A small network was shown many inputs. Here are its activations along a few directions, one row for each input.
In each table, some parts of the input vary, and every possible input appears once, in random order.
A made-up example of a description, with smaller parts first: one of 2 separate values, together with either a single point or one of 9 places along a line or (one of 6 places along a line, together with one of 8 places around a ring).
Shared parts are said once, and a part with two or three values counts as separate values.
(in the rows, 128 means zero)

Other details of the inputs vary at random and push rows far along two fixed directions, the same in every table; ignore that.

A family of inputs:
r1: [147 135 133 157 133 119 124 104  91  85 121  55  45  71 172]
r2: [119 119 148 118 124 137 120 149 113 108 117 112 123  93 164]
r3: [115 140 120 142 141 167  73 136 115  82 102  85  50  56 197]
r4: [ 76 109 143 116 120 149  97 162 160 139 101 191 178  92 142]
r5: [121 121 114 113 138 116 138 142 151 165 142 166 176 182  83]
r6: [ 90 129 119 127  81 184  64 178 168 122 124 173 150  46 128]
r7: [ 58 100 154 108 104 144  92 172 181 130 111 184 173  61 165]
r8: [190 169 111 159 100 161 171  77 118 128 152 117 124 171  89]
r9: [118 130 121 130 143 144 112 137 132 134 113 148 152 136 134]
r10: [163 140 107 138 154 101 154  93 103 135 135 115 132 204  90]
r11: [172 159 104 132 155 122 151  99  85 108 132  75  81 181 128]
r12: [114 147 119 145 147 172  85 137 109  86  95 100  82  72 199]
r13: [147 127 129 126 134 127 146 107 126 159 124 159 156 179 103]
r14: [141 127 142 130 121 130 136 111 131 142 119 141 129 137 140]
r15: [149 129 142 128 124 122 153 121 109 117 131 111 114 131 147]
r16: [126 145 116 126  81 156 118 137 150 150 154 174 165 123  83]
r17: [171 129 128 140 131  86 178  73 121 165 143 126 124 192  87]
r18: [116 134 115 126 142 110 141 122 125 121 134 128 145 157 113]
r19: [137 147 117 132 148 145 118 124 102 100 108 108 112 135 156]
r20: [171 116 128 140 135  92 155 102 115 141 138 109 115 159  93]
r21: [168 153 105 147 157 110 152  84  83 110 127  82  91 177 121]
r22: [110  91 153 108 107 117 132 166 157 151 121 183 188 120 111]
r23: [150  96 135 116 130  84 155 124 132 167 141 150 177 179  62]
r24: [ 92 102 136 114 112 132  94 161 172 141 124 158 146  95 134]
r25: [100 125 128 107 132 125 133 149 143 134 127 167 189 157 114]
r26: [111 112 150 115 110 119 136 130 160 159 127 181 179 140 120]
r27: [ 87 121 134 111 122 130 119 150 157 142 130 165 159 121 119]
r28: [161 121 136 136 129 136 123 125 109 114 116 108  96 115 149]
r29: [109 124 123 117 138 146  99 151 133 114 106 144 152 123 143]
r30: [120 149 116 125  87 163 117 138 142 132 155 156 145 107 108]
r31: [ 97  82 151 102 116 134  94 183 158 137 110 173 182  90 126]
r32: [134 139 119 149  86 186 110 139 159 116 124 150 139  88 116]
r33: [137 148 132 131 136 138 147 101 111 126 123 131 123 146 143]
r34: [131  94 150 103 119 109 146 153 137 158 127 166 188 151  94]
r35: [161 149 115 160 153 131 125  79  90 111 118  82  63 129 145]
r36: [195 128 127 136 141  79 185  81  82 150 145  90 113 197  78]
r37: [ 73  88 147 113 111 101 120 168 168 136 132 163 174  80 120]
r38: [ 72 121 122 117 134 153  81 176 157 117 113 145 137  74 158]
r39: [101 148 123 138 144 167  92 141 117  86 106 105  93  74 199]
r40: [148 159 129 145 142 151 128  92  92 105 112  99  82 124 170]
r41: [ 99 116 141 116 112 125 115 145 158 136 131 143 132 103 142]
r42: [103 123 128 138 133 126 113 124 136 129 113 143 130 101 130]
r43: [154 139 131 126 137 124 136 124  87 103 136  57  61 116 160]
r44: [107 128 122 149  93 199  63 163 169  93 104 143 122  33 154]
r45: [128 134 134 123 123 118 141 117 134 135 142 117 107 137 141]
r46: [118 122 115 109 140 119 125 146 138 136 130 142 157 161 104]
r47: [ 99 126 120 134 142 114 128 129 142 142 133 148 159 141 111]
r48: [142 160 120 145 152 152 123 107  97 102 116  98  95 132 169]
r49: [113 140 117 118 142 128 137 135 133 135 143 129 133 150 125]
r50: [131 143 108 156 156 142  99 113 106  97 111  88  76 100 163]
r51: [177 138 125 138 133 122 143 113  90 106 134  60  50 125 148]
r52: [150 139 130 138 128 134 121 127  92  84 129  52  36  80 182]
r53: [192 123 122 124 131  97 173 107 108 149 154 102 107 193  83]
r54: [186 129 123 141 136  85 181  65 117 171 149 125 124 214  75]
r55: [ 66 115 126 121 129 131  87 166 154 107 113 149 156  84 143]
r56: [100 116 119 128 139 111 130 135 150 155 128 167 178 150  94]
r57: [136 118 132 145 129 115 120 124 114 103 118  90  81  81 151]
r58: [ 82 122 132 135 130 132  99 134 143 115 113 140 126  77 148]
r59: [ 89 104 142 118 114  98 137 131 169 160 137 173 180 126 107]
r60: [132 104 141  98 118  90 160 148 133 166 154 143 171 172  77]
r61: [ 97 123 133 107 124 118 142 139 154 154 141 165 165 149 106]
r62: [154 137 141 143 127 142 127 118  92  87 115  78  65  86 185]
r63: [123 140 117 120 141 122 139 128 132 147 145 137 146 168 109]
r64: [184 168 111 154 104 159 183  77 119 124 157 114 123 177  92]
r65: [163 117 130 119 136 112 137 128 107 138 138  97 109 153 111]
r66: [114  91 144  93 114 100 138 172 151 166 142 160 181 146  84]
r67: [115 133 114 132  88 180  65 163 158 123 126 161 137  64 120]
r68: [148 111 138 125 131  82 162 113 114 148 143 117 147 160  86]
r69: [178 142 140 138 137 129 146 102  72 104 123  70  78 132 158]
r70: [111 148 122 133 143 159  92 139 109  78 102 100  98  89 188]
r71: [ 87 138 128 145 138 152  85 129 122  82 105  99  72  42 197]
r72: [146 110 136 101 116  77 194 133 142 178 170 154 176 207  59]
r73: [136 147 112 143 151 113 152  97 110 130 139 111 119 165 119]
r74: [121 135 117 109 140 112 150 135 132 137 145 138 157 178 103]
r75: [ 72 114 134 113 119 149  85 171 161 125 110 158 138  71 150]
r76: [107 108 139 112 110 119 122 149 165 155 133 160 152 126 117]
r77: [121 114 139 125 129 106 134 132 117 118 133 103 121 103 130]
r78: [162 131 133 138 130 131 132  98 120 138 123 125 110 148 138]
r79: [131 139 115 113 141 112 148 127 123 132 141 127 144 181 104]
r80: [170 148 127 153 137 104 158  63  99 128 137  84  74 152 134]
Each input here is: one of 4 places along a line, together with either one of 2 separate values or (one of 3 separate values, together with one of 6 places along a line).
The inputs of r78 and r14 match in every part but the place on the line of 4. If r46 is changed in the same way as r78 into r14, which row does it become?
Answer: r11
The inputs of r70 and r25 match in every part but the place on the line of 4. If r27 is changed in the same way as r70 into r25, which row does it become?
Answer: r61
The inputs of r18 and r55 match in every part but the place on the line of 4. If r15 is changed in the same way as r18 into r55, which row does it become?
Answer: r62
Change only the choice among 2 separate values in r44. List by row number the other rows that result.
Answer: r67
Change only the place on the line of 4 in r8. List by row number the other rows that result.
Answer: r32, r44, r64
Change only the choice among 3 separate values in r20. List by row number the other rows that result.
Answer: r28, r53
Start at r50 and move only the place on the line of 4, one step at a time. The first step leads to r56. Which rows follow, in order?
Answer: r47, r73
Change only the place on the line of 6 in r76. List by row number the other rows that result.
Answer: r11, r38, r51, r66, r75

A family of inputs:
r81: [ 81 126 112 112 131 124 108 162 153 128 136 148 147 117 119]
r82: [121 125 125 104 126  99 159 133 144 163 157 155 181 192  78]
r83: [ 96 118 144 125 118 132 108 148 132 100 123 108 113  68 166]
r84: [171 132 128 140 144 100 148  93  89 117 139  63  66 141 135]
r85: [108 108 137 133 107 131  99 140 155 131 118 152 142  84 134]
r86: [194 162 113 145 147 149 140  93  73 106 119  76  77 163 137]
r87: [146 126 129 103 121 111 167 124 139 175 148 171 184 209  70]
r88: [127 102 144 120 122 124 111 158 126 117 122 112 108  86 150]
r89: [177 172 103 163 136 157 143  75  95 117 132  92  81 159 125]
r90: [132 122 121 136 141 104 119 124 114 113 130  89  85 106 134]
r91: [162 151  95 134 154 114 155 104  98 131 144 103 121 195  86]
r92: [108 117 134 102 119 137 119 174 145 129 132 147 152 118 136]
r93: [148 164 114 147 130 161 114 100 108  99 123  98  74 115 165]
r94: [121 135 122 137 133 118 126 123 115 105 130  97  92 104 142]
r95: [ 90  98 150 102 149  73 165 121 151 199 127 221 239 204  80]
r96: [143 120 131 138 111 106 159 104 152 178 149 162 162 166  71]
r97: [189 165 107 151 137 141 155  78  94 127 133 113 111 190 106]
r98: [185 143 116 125 141 125 165 116  94 133 139 105 127 196 102]
r99: [ 47 104 146 130 163 137  69 158 150  83  71 124 109  39 226]
r100: [151 136 142 138 121 147 122 116 101  99 112  91  76  90 170]
r101: [ 89 115 123 109 128 132 109 168 151 130 128 153 180 123 113]
r102: [105  90 149 113 112 123 102 161 150 137 116 149 145  85 132]
r103: [113 105 151 110 108 130 127 166 142 127 126 146 150  99 137]
r104: [128 155 114 146 126 161 116 108 130 118 130 116  93 110 147]
r105: [ 77 108 145 124  95 152  93 161 176 124 112 185 172  60 144]
r106: [119 129 134 142 108 142 131 118 152 140 131 153 141 108 121]
What is each input in this table made of?
Answer: either one of 2 separate values or (one of 4 places along a line, together with one of 6 places along a line)
Start at r90 and move only the place on the line of 6, one step at a time. The first step leads to r84. Which rows follow, in order?
Answer: r88, r102, r85, r96
Change only the place on the line of 4 in r96. List by row number the other rows that result.
Answer: r89, r104, r106

A family of inputs:
r107: [132 139 116 129 131 135 132 124 131 136 133 135 134 148 119]
r108: [125 124 128 124 137 114 135 122 128 134 129 128 134 146 120]
r109: [132 123 135 124 128 109 144 124 128 138 135 129 128 138 123]
r110: [140 118 135 124 130 118 136 128 124 138 131 127 135 140 121]
r111: [131 137 121 132 133 131 131 116 127 138 130 137 136 142 115]
r112: [ 96 115 134 116 127 138 103 162 143 122 116 144 143  98 141]
r113: [159 147 121 147 146 128 126  95  89  96 123  59  52 116 166]
r114: [113 138 127 154 127 171  68 138 119  71  98  83  54  28 204]
r115: [137 136 126 127 115 132 135 124 128 134 141 133 133 140 114]
r116: [ 68 107 130 117 109 155  77 184 174 123 117 165 154  59 145]
r117: [143 128 130 131 116 129 136 118 128 135 131 137 134 136 114]
r118: [143 132 127 127 117 134 137 124 134 134 135 135 130 140 114]
r119: [ 91 111 131 119 129 129 104 158 146 119 120 147 149  98 138]
r120: [127 125 133 124 134 114 143 124 126 136 131 133 130 143 126]
r121: [137 134 126 131 124 133 136 115 126 133 127 139 138 141 119]
r122: [135 125 125 123 128 116 137 132 123 130 133 125 135 140 113]
r123: [132 141 124 126 123 134 133 121 127 132 137 135 139 147 121]
r124: [135 129 130 132 121 128 144 123 130 134 138 128 135 135 113]
r125: [137 132 124 134 126 128 133 118 126 139 135 134 131 137 110]
r126: [132 130 124 124 135 120 136 130 122 128 129 128 135 147 117]
r127: [132 122 133 125 133 117 139 125 124 136 127 133 136 144 126]
r128: [132 121 126 126 132 112 137 127 125 130 135 125 134 140 115]
r129: [172 151 125 150 143 134 131  93  77  94 120  53  42 112 177]
r130: [136 123 130 121 128 120 137 132 123 136 132 125 132 142 115]
r131: [129 135 126 131 129 131 143 120 128 131 132 132 140 143 120]
r132: [134 134 123 137 129 129 131 116 131 134 125 137 137 144 118]
r133: [ 72 114 134 115 111 158  83 176 171 117 112 168 160  67 150]
r134: [128 122 133 124 129 108 139 122 130 138 134 126 130 139 120]
r135: [124 125 131 124 134 113 138 122 128 137 130 130 132 145 123]
r136: [136 123 133 125 136 121 135 126 123 135 126 131 137 146 124]
What is each input in this table made of?
Answer: one of 2 separate values, together with either a single point or one of 6 places around a ring or one of 8 places around a ring
The inputs of r135 and r134 match in every part but the choice among 2 separate values. If r131 is changed in the same way as r135 into r134, which row does it become?
Answer: r124
Change only the choice among 2 separate values in r108. List by row number the other rows that result.
Answer: r113
